These are the activations of a small neural network, seen along a few directions. Each row is one input.
In each table, some parts of the input vary, and every possible input appears once, in random order.
A made-up example of a description, with smaller parts first: values(2) and (point or line(11) or (line(4) and ring(8))).
Shared parts are said once, and a part with two or three values counts as separate values.
In the rows, 128 means zero.

Other details of the inputs shift rows strongly along three fixed directions, in all tables alike. That doesn't count.

Table:
r1: [132 191  73 173 124  96 154  71 170 153 149 135 149 131]
r2: [162 150  82 104  77  99 128 148 126 117  95 150 130  95]
r3: [142 107 126 151 105 150 117 204 127 125  34 128 128 163]
r4: [142 127 129  82 102 113 120 128 119 145 170 147 113  93]
r5: [128  87 128 126 112  91 136  98 122 141 144 120 127 119]
r6: [170 102 145 107  46  80  94 137 104  89 104 158  94  61]
r7: [192 103 131  76  40  64  80 159 132  95 125 130 100 104]
r8: [191 102 158 129  46  74  85 151 112  83 111 146  74  85]
r9: [178 114 151 100  44  79  86 154 123 112 147 139  76  95]
r10: [108 165 110 161 148 133 143  75 158 128 179 116 153 145]
r11: [175 117 134  95 124 110 123 137 135 115 163 129 138 113]
r12: [151 108 166  69 168 140 119  82  98 103 239 138 133  83]
r13: [120 166  70 142  73  68 133 120 154 162 103  99 103 120]
r14: [110 104 155 136 187 196 127 161 134 106 108 114 132 167]
r15: [136 107 184 105 119 113 119  98 102 145 158  88 162 125]
r16: [151 167 107 113 196 152 153  99 145 124 190 136 138 139]
r17: [ 64 109 133 146 124 111 125 182 116 141  44 120 145 194]
r18: [134  97 198 101 132 123 109  73 102 119 190  88 159 123]
r19: [113 129 138 160 206 204 135 162 128 128  96 131 145 179]
r20: [ 82  58 139 161  99 141 113 142 129  97  39 109 113 166]
r21: [129  92 179 130 152 118  92  79 115 114 223 100 162 122]
r22: [ 86  72 143 170  89 131  90 163 112  87  37  71 106 152]
r23: [ 83  87 178 146 180 199 123 190  90 149 116 128 154 135]
r24: [136  63 139 103  56  59  89 116 118 125 118 117 101 108]
r25: [ 86 112 161 148 129 164 118 120 134 131  70  90 150 180]
r26: [138  81 203 130  69  83  82 117 108 100  79  94 139 109]
r27: [129 167 103 147 141 161 146 131 155 121 108 138  99 155]
r28: [112 174  74 136 106  92 156  91 117 124 120 131 130 151]
r29: [123  99 168 130 149  88 113 100 111 122 171  89 127  95]
r30: [207 106 151 101  65  66 100 128 126  82 136 142  97  77]
r31: [170 153 102 132 123 104 137 137 155 111 106 145 125 114]
r32: [131 139 103 139 124 131 130 150 137 134  66 157 133 111]
r33: [152 202  67 148 122 145 167 102 163 142 147 148  94 133]
r34: [152 100 146 101 130 140 100 138 128  81 146 114 127 132]
r35: [ 86  75 183 169 171 163 111 154 117 145 136  92 194 163]
r36: [141 153  64 160  74  78 143 124 132 151  81  96 111 119]
r37: [126 179  74 117 150 157 167 101 151 136 148 152 130 118]
r38: [116  60 203  99 158 176  88 145  78 104 168 125 141 108]
r39: [150 165 116 140 147 149 170 134 135 160 175 139 127 124]
r40: [136  99 155  46 151 115 107 126 119 121 218 134 138  92]
r41: [115 176 135 107 158 117 155  69 147 194 185 106 158 145]
r42: [100 144  95 144 195 187 140 152 131 138  81 148 152 158]
r43: [175 161  86 143  78 111 150 147 143 140  80 146  98 129]
r44: [ 74  78 168 164 122 111 115 170  96  96  32 120 155 166]
r45: [101 114 165 172 192 205 129 173 118 132 109 127 126 168]
r46: [132 167  76 135  60 131 127 119 139 112 101 154  87 105]
r47: [ 93 139 158 138 195 172 152 131 126 141 165 151 140 103]
r48: [171 165 101 153  83 100 143 138 153 119  74 160  89 116]
r49: [118 151 105 141 162 157 142 181 158 163  78 136 127 175]
r50: [139  71 220  80 160 139  96 160 113 135 203 114 129 121]
r51: [156 162  56 121  70 112 143 144 131 142  84 153 122 103]
r52: [129 207  66 121 147 136 178 107 150 173 151 167 117 110]
r53: [ 87  70 154 152  85 109 106 191  78 102  18 105 150 169]
r54: [120 193  62 163 107  98 152  95 179 170 134 127 144 152]
r55: [115 171  64 131  67  73 159 100 128 106  98 129 112 149]
r56: [128 122 161  73 127 125 112 118 109 145 229 140 114  81]
r57: [134 171 103 103 200 134 157  97 144 147 184 157 155  99]
r58: [ 76 124 114 132 199 206 130 162 134 121  86 130 154 164]
r59: [123 170 104  85 181 140 159 111 145 178 195 152 140 114]
r60: [130 103 128 111 128 100 144  47 128 115 199 123 116 109]
r61: [102 149 136 134 189 184 137 122 107 142 169 149 125 122]
r62: [160 206  74 142 155 146 176  90 157 153 161 155 111 134]
r63: [107  58 197 122 162 131  90 110  85 105 189  62 140 113]
r64: [ 85 116 111 176 164 136 154 116 145 152  69 138 134 158]
r65: [ 80 146 112 148 175 201 149 150 137 134  89 145 126 155]
Description of these inputs: line(5) and (values(5) or (values(2) and line(4))).
Q: Changing only the line(5) part turns r9 into r45. The same change can be made to r54. Which row results?
A: r21
Q: Which other rows does r7 become when the line(5) part takes its other values? List them by row number.
A: r11, r16, r31, r34
Q: Which other rows does r59 become when the values(2) part takes its other values? List them by row number.
A: r49
Q: List by row number the other rows that have the line(5) part in common with r57.
A: r1, r6, r8, r26, r29, r30, r31, r32, r44, r47, r48, r64
Q: Which other rows does r17 become when the values(5) part takes its other values? List them by row number.
A: r13, r24, r41, r54

Table:
r66: [164  99 156 116 106 115 107 133 117 109 155 127 114 105]
r67: [160 131 138 110 135 123 129 112 127 123 168 132 121 113]
r68: [128 161  87 131 111 105 147  95 146 132 120 133 127 120]
r69: [115 136 133 151 143 144 136 131 136 143 104 120 143 155]
r70: [150 131 108 115  97 112 120 122 120 108 126 139 116 104]
r71: [125  99 158  90 132 117 109 177 112 154 127 134 136 118]
r72: [121 116 139 154 124 126 115 146 133 123  82 120 135 151]
r73: [108 136 149 102 207 165 150  95 120 139 233 132 149 106]
r74: [126  93 158  94 102  89 104 159 109 151 133 119 138 112]
r75: [144 135 107 123  96 115 129 130 121 108 116 142 115 114]
r76: [ 99 114 141 137 160 166 127 147 113 127 111 137 134 138]
r77: [125 133 129 156 141 155 126 162 137 135  80 130 119 148]
r78: [120 134 130 152 146 137 137 127 142 147 113 116 130 146]
r79: [109 124 140 126 143 133 133 115 120 127 134 119 142 133]
r80: [108 129 114 146 135 131 137 131 125 131  91 120 133 143]
r81: [113  88 159 121 131 133 105 137 119 116 124 106 137 142]
r82: [116 149 121 114 183 159 156  98 127 146 188 139 137 113]
r83: [104 141 114 147 146 140 138 136 135 137 103 118 135 161]
r84: [153 132 120 133  89  96 119 116 130 119 131 119 125 119]
r85: [153 173  89 138 111 127 148 122 151 135 112 145 117 130]
r86: [102 124 130 135 140 135 139 115 118 136 130 127 135 134]
r87: [116 133 139 153 147 135 130 131 141 140 122 118 132 145]
r88: [116 132 125 164 132 136 139 143 140 141  99 119 132 152]
r89: [132 104 142 114 115 127 107 139 117 100 116 133 124 113]
r90: [157 100 162 117 105 118 106 138 119 108 147 128 113 110]
r91: [129 127 138 112 143 143 128 131 126 120 152 132 126 133]
r92: [151 166  83 119 110 117 140 114 144 126 139 143 111 122]
r93: [149 165  84 117 110 116 139 113 148 125 137 144 112 121]
r94: [136 164  89 126  97 105 146 100 142 135 139 129 122 132]
r95: [105 125 120 138 134 131 132 116 121 134 121 126 133 130]
r96: [161 103 156 107 106 116 103 128 121 103 150 128 122 105]
r97: [101 100 138 139 119 129 112 136 118 119  93 122 131 131]
Q: What is each input in this table made of?
A: values(2) and (point or (values(3) and line(5)))
Q: Which other rows does r84 become when the values(3) part takes its other values? List them by row number.
A: r69, r72
